A small network was shown many inputs. Here are its activations along a few directions, one row for each input.
Each table varies a few parts of the input and shows all the possible inputs, shuffled.
Descriptions start from the smaller parts, as in this example, which fits no table here: one of 5 places around a ring, together with either a single point or one of 11 places along a line or (one of 3 separate values, together with one of 6 places along a line).
Shared parts are said once, and a part with two or three values counts as separate values.

Other details of the inputs vary at random and push rows far along two fixed directions, the same in every table; ignore that.

Rows:
R1: -0.56,0.39,-0.55,0.28,0.32,-0.50,-0.27,-0.66,-0.19,-0.31,0.71,-1.35,0.25,0.16
R2: 0.80,-0.69,0.30,0.42,0.27,0.45,0.34,-0.97,0.97,0.12,0.73,-0.48,-0.63,-0.23
R3: -0.13,-0.02,0.27,0.49,0.05,-0.64,0.15,-0.93,-0.95,-0.83,-0.15,1.07,-0.47,-0.03
R4: 0.00,0.05,0.19,0.95,-0.51,-0.74,-0.68,-1.24,0.06,-0.60,0.38,0.04,-0.63,-0.58
R5: -0.83,-0.42,0.48,-1.36,0.06,1.04,-0.06,-0.07,-0.06,-0.06,-0.62,-0.52,0.01,-0.16
R6: 0.01,0.35,-0.34,-0.65,0.42,-0.40,-0.72,-0.53,-0.94,-0.64,-0.51,0.84,0.07,-0.47
R7: -0.77,-0.95,1.50,-0.57,0.06,-1.31,2.05,9.11,0.74,-1.48,3.78,2.11,1.53,-5.25
R8: 0.23,-0.39,0.61,1.05,-0.43,-0.24,-0.45,-0.71,0.17,-0.67,-0.45,-0.43,-0.93,-0.71
R9: -0.74,0.17,-0.70,0.35,-0.49,-0.19,-0.58,-0.83,-0.04,-0.92,0.12,-0.58,0.12,-0.39
R10: -0.60,0.75,-0.17,-0.82,0.36,0.20,-0.60,-0.26,-1.09,-0.12,0.64,-0.71,0.14,0.38
R11: 0.76,0.96,-2.13,1.73,-3.12,-0.57,0.02,2.35,1.52,4.40,-0.72,0.47,1.78,2.60
R12: 0.21,0.39,0.33,0.80,0.23,-1.07,-0.29,-1.10,-0.02,0.00,0.96,-0.75,-0.45,-0.02
R13: 1.02,0.80,-1.82,0.77,-5.25,-0.39,-0.68,2.84,0.06,4.81,-2.78,1.22,1.53,2.84
R14: -0.77,-0.79,-0.07,-0.18,0.04,0.37,0.19,-0.37,0.84,-0.18,-0.55,-1.11,-0.12,-0.29
R15: 0.08,0.34,0.40,0.27,0.75,-1.01,0.52,-0.72,-0.92,-0.38,0.47,0.27,-0.35,0.56
R16: 0.35,0.55,0.32,0.94,0.72,0.11,0.11,-0.96,0.95,0.18,0.86,-0.41,-0.35,0.00
R17: 0.19,0.60,-0.20,-0.80,1.18,-0.77,-0.48,-0.27,-0.95,-0.18,0.12,0.07,0.13,0.18
R18: 0.30,0.68,-0.11,-0.70,1.62,0.33,-0.23,-0.17,0.11,-0.08,-0.02,0.42,0.34,0.40
R19: 0.70,-0.70,0.40,-0.18,0.70,0.45,1.11,-0.64,0.15,-0.26,0.18,0.54,-0.47,0.48
R20: 0.77,-0.51,-0.06,-1.27,1.13,0.64,0.07,-0.21,0.17,-0.14,-0.17,0.32,0.23,0.14
R21: 0.03,-0.82,0.69,0.39,0.04,-0.15,0.15,-0.72,0.94,0.08,-0.24,-0.51,-1.05,-0.53
R22: -0.50,-0.26,-0.22,0.44,-0.48,0.29,-0.33,-0.34,0.09,-0.96,-0.77,-1.04,-0.08,-0.49
R23: -0.51,0.76,-0.04,-0.64,0.83,1.32,-0.39,-0.17,-0.11,0.07,0.49,-0.35,0.42,0.60
R24: 0.11,-0.42,0.70,0.55,0.08,-0.15,0.38,-0.45,-0.82,-0.90,-1.01,0.58,-0.74,-0.15
R25: 0.23,0.52,0.40,0.34,1.16,0.12,0.84,-0.61,0.13,-0.23,0.32,0.62,-0.26,0.74
R26: -0.76,0.58,-0.32,-0.76,-0.46,0.54,-0.81,-0.50,-0.98,-0.66,0.02,0.04,0.08,-0.24
R27: -0.09,-0.83,0.78,-0.16,0.51,-0.11,0.98,-0.44,0.03,-0.22,-0.77,0.50,-0.88,0.05
R28: -0.02,-0.75,-0.48,-0.09,0.34,0.96,0.26,-0.56,0.82,-0.13,0.42,-1.06,0.26,0.03
R29: 0.26,-0.05,0.15,-0.61,0.42,0.06,-0.46,-0.09,-0.80,-0.73,-1.40,0.34,-0.11,-0.58
R30: 0.24,-0.32,-0.33,-0.95,-0.53,1.37,-0.16,0.25,0.13,1.01,-0.04,-0.15,0.62,0.94
Description of these inputs: one of 5 places around a ring, together with one of 6 places around a ring.
- Changing only the place on the ring of 5 turns R24 into R22. The same change can be made to R27. Which row results? => R14
- Which other rows does R23 become when the place on the ring of 6 takes its other values? List them by row number. => R5, R10, R13, R26, R30
- Which other rows does R8 become when the place on the ring of 6 takes its other values? List them by row number. => R2, R4, R12, R16, R21

Rows:
R31: -0.89,-0.68,2.00,2.24,3.09,-0.88,-0.09,-7.30,-1.39,-6.80,1.19,-3.11,-3.10,-2.99
R32: 2.00,-0.28,-0.59,0.19,-1.96,-1.90,1.42,7.93,0.70,2.83,1.04,4.63,2.08,-0.44
R33: -2.43,-1.91,3.22,-2.95,4.16,4.14,0.91,0.73,0.67,-6.87,5.23,-3.26,-0.60,-6.66
R34: -3.86,-0.36,1.64,-1.57,3.30,2.82,-2.52,-5.42,-2.81,-6.25,-1.13,-1.94,-2.33,-2.67
R35: -0.47,0.98,-1.27,0.47,-4.31,-3.13,-0.82,7.26,-0.24,2.61,0.04,1.19,1.59,-2.18
R36: -2.57,-1.49,2.07,-1.30,2.97,0.54,1.37,6.82,1.88,-3.44,5.99,-1.63,1.51,-6.58
R37: -3.09,1.36,2.19,-0.49,2.34,-1.58,1.26,7.61,-2.43,-6.12,7.28,1.15,1.36,-6.14
R38: 2.08,1.09,-3.83,1.45,-4.42,-0.33,-1.01,3.32,2.85,7.73,-1.00,1.28,3.17,4.78
R39: 2.43,-1.72,1.07,3.76,-3.40,-3.86,2.76,5.85,1.66,2.55,1.89,3.16,-0.57,-0.92
R40: 1.55,1.50,-3.11,1.10,-4.15,-0.06,1.48,4.64,1.20,6.33,1.39,0.91,3.46,3.81
R41: 0.24,-0.18,0.04,2.72,2.12,1.47,-0.04,-9.78,2.38,-0.39,-1.68,-3.87,-2.78,2.85
R42: 2.10,-0.54,-1.62,-0.77,-4.42,1.50,-1.12,-4.49,0.15,6.32,-8.07,2.22,-0.33,6.41
R43: 0.51,1.77,-1.69,-1.60,1.66,0.37,-3.48,-8.13,-2.16,-1.56,-3.31,-1.80,-1.19,2.59
R44: 2.44,1.38,-0.65,-0.79,-0.60,-0.19,1.04,-1.44,-1.63,3.62,-3.09,1.83,0.12,5.10
R45: -0.03,-0.92,0.51,-2.46,3.64,1.07,-1.16,-7.61,-0.82,-0.54,-5.78,-0.76,-2.37,3.05
- Describe the family of inputs behind these rows. => one of 3 separate values, together with either a single point or one of 4 places along a line
- Changing only the choice among 3 separate values turns R42 into R34. The same change can be made to R44. Which row results? => R37
- Which other rows does R36 become when the choice among 3 separate values takes its other values? List them by row number. => R35, R45
- Which other rows does R38 become when the place on the line of 4 takes its other values? List them by row number. => R33, R36, R40

Rows:
R46: -0.44,0.12,-0.68,0.32,-0.29,-0.33,-0.69,-1.17,0.22,-0.05,-0.21,-1.36,0.16,0.37
R47: -0.11,0.07,-0.28,-1.77,0.36,0.84,-0.79,-0.13,-1.38,-0.09,-1.82,0.32,0.41,0.55
R48: -2.52,-1.51,3.97,-1.13,4.68,0.78,1.86,2.48,-1.33,-8.58,5.82,-0.07,-1.24,-7.69
R49: 0.73,-0.38,0.05,-0.22,0.63,-0.04,-0.36,-1.01,0.93,0.82,-0.33,-0.52,-0.37,0.24
R50: 0.07,0.04,-0.37,-2.16,0.61,1.60,-0.04,-0.18,-0.06,0.47,-1.12,-0.15,0.62,0.87
R51: -0.80,0.73,-0.85,-1.80,0.42,1.10,-1.04,-0.41,-0.88,0.27,-0.61,-0.20,0.84,0.87
R52: 0.22,-0.14,0.45,0.04,0.73,0.28,0.79,-1.02,0.18,0.56,-0.22,0.02,-0.45,1.29
R53: 0.32,-0.61,0.23,0.08,-0.18,1.04,0.49,-1.26,0.28,0.28,-0.02,-0.07,-0.45,0.89
R54: 0.72,0.21,-0.14,0.26,0.55,-0.77,-0.21,-1.17,-0.27,-0.25,-0.96,0.85,-0.43,0.41
R55: -0.07,-0.38,0.14,0.44,-0.24,1.09,0.12,-1.01,0.84,0.27,-0.72,-0.68,-0.42,0.40
R56: 0.31,-0.44,-0.79,1.69,-4.23,-2.62,1.09,7.76,1.01,2.44,1.10,2.03,1.80,-1.79
R57: 0.60,-0.08,0.03,-0.13,0.06,-0.89,-0.78,-1.09,-0.09,0.21,-1.00,0.03,-0.72,-0.17
R58: -0.24,-0.14,0.25,0.54,-0.82,0.22,-0.32,-1.12,-0.22,-0.31,-1.38,-0.06,-0.59,-0.09
R59: 0.86,-0.12,-0.16,0.16,1.16,0.11,0.22,-1.15,0.69,0.37,-0.31,0.29,-0.14,0.76
R60: 0.48,0.24,0.08,1.72,-3.64,-2.59,1.74,7.90,0.30,2.59,1.64,3.14,1.63,-0.68
R61: -0.21,0.84,-0.08,0.34,0.34,-0.21,0.17,-1.17,-0.69,0.30,0.31,-0.29,-0.23,1.17
R62: 0.01,-0.80,-0.32,0.04,0.17,0.20,0.09,-1.03,0.96,0.34,-0.70,-1.12,-0.22,0.28
R63: -0.51,0.55,-0.28,0.71,-0.64,0.58,-0.69,-1.17,0.08,-0.18,-0.25,-0.97,-0.18,0.51
R64: 0.26,0.57,-0.31,0.06,0.23,-0.54,-1.05,-1.24,0.11,0.46,0.17,-0.82,0.05,0.21
R65: 0.41,0.88,-0.62,0.45,0.71,-0.39,-0.40,-1.41,-0.14,0.15,0.13,-0.02,0.20,0.73
R66: -0.11,0.34,-0.30,0.38,-0.59,0.54,-0.21,-1.40,-0.54,-0.05,0.47,-0.36,-0.27,0.88
- Describe the family of inputs behind these rows. => one of 3 separate values, together with either a single point or one of 6 places around a ring
- Changing only the choice among 3 separate values turns R60 into R52. The same change can be made to R47. Which row results? => R50
- Which other rows does R58 become when the place on the ring of 6 takes its other values? List them by row number. => R48, R54, R56, R57, R60
- List by row number the other rows that have the choice among 3 separate values in common with R65. => R46, R51, R61, R63, R64, R66
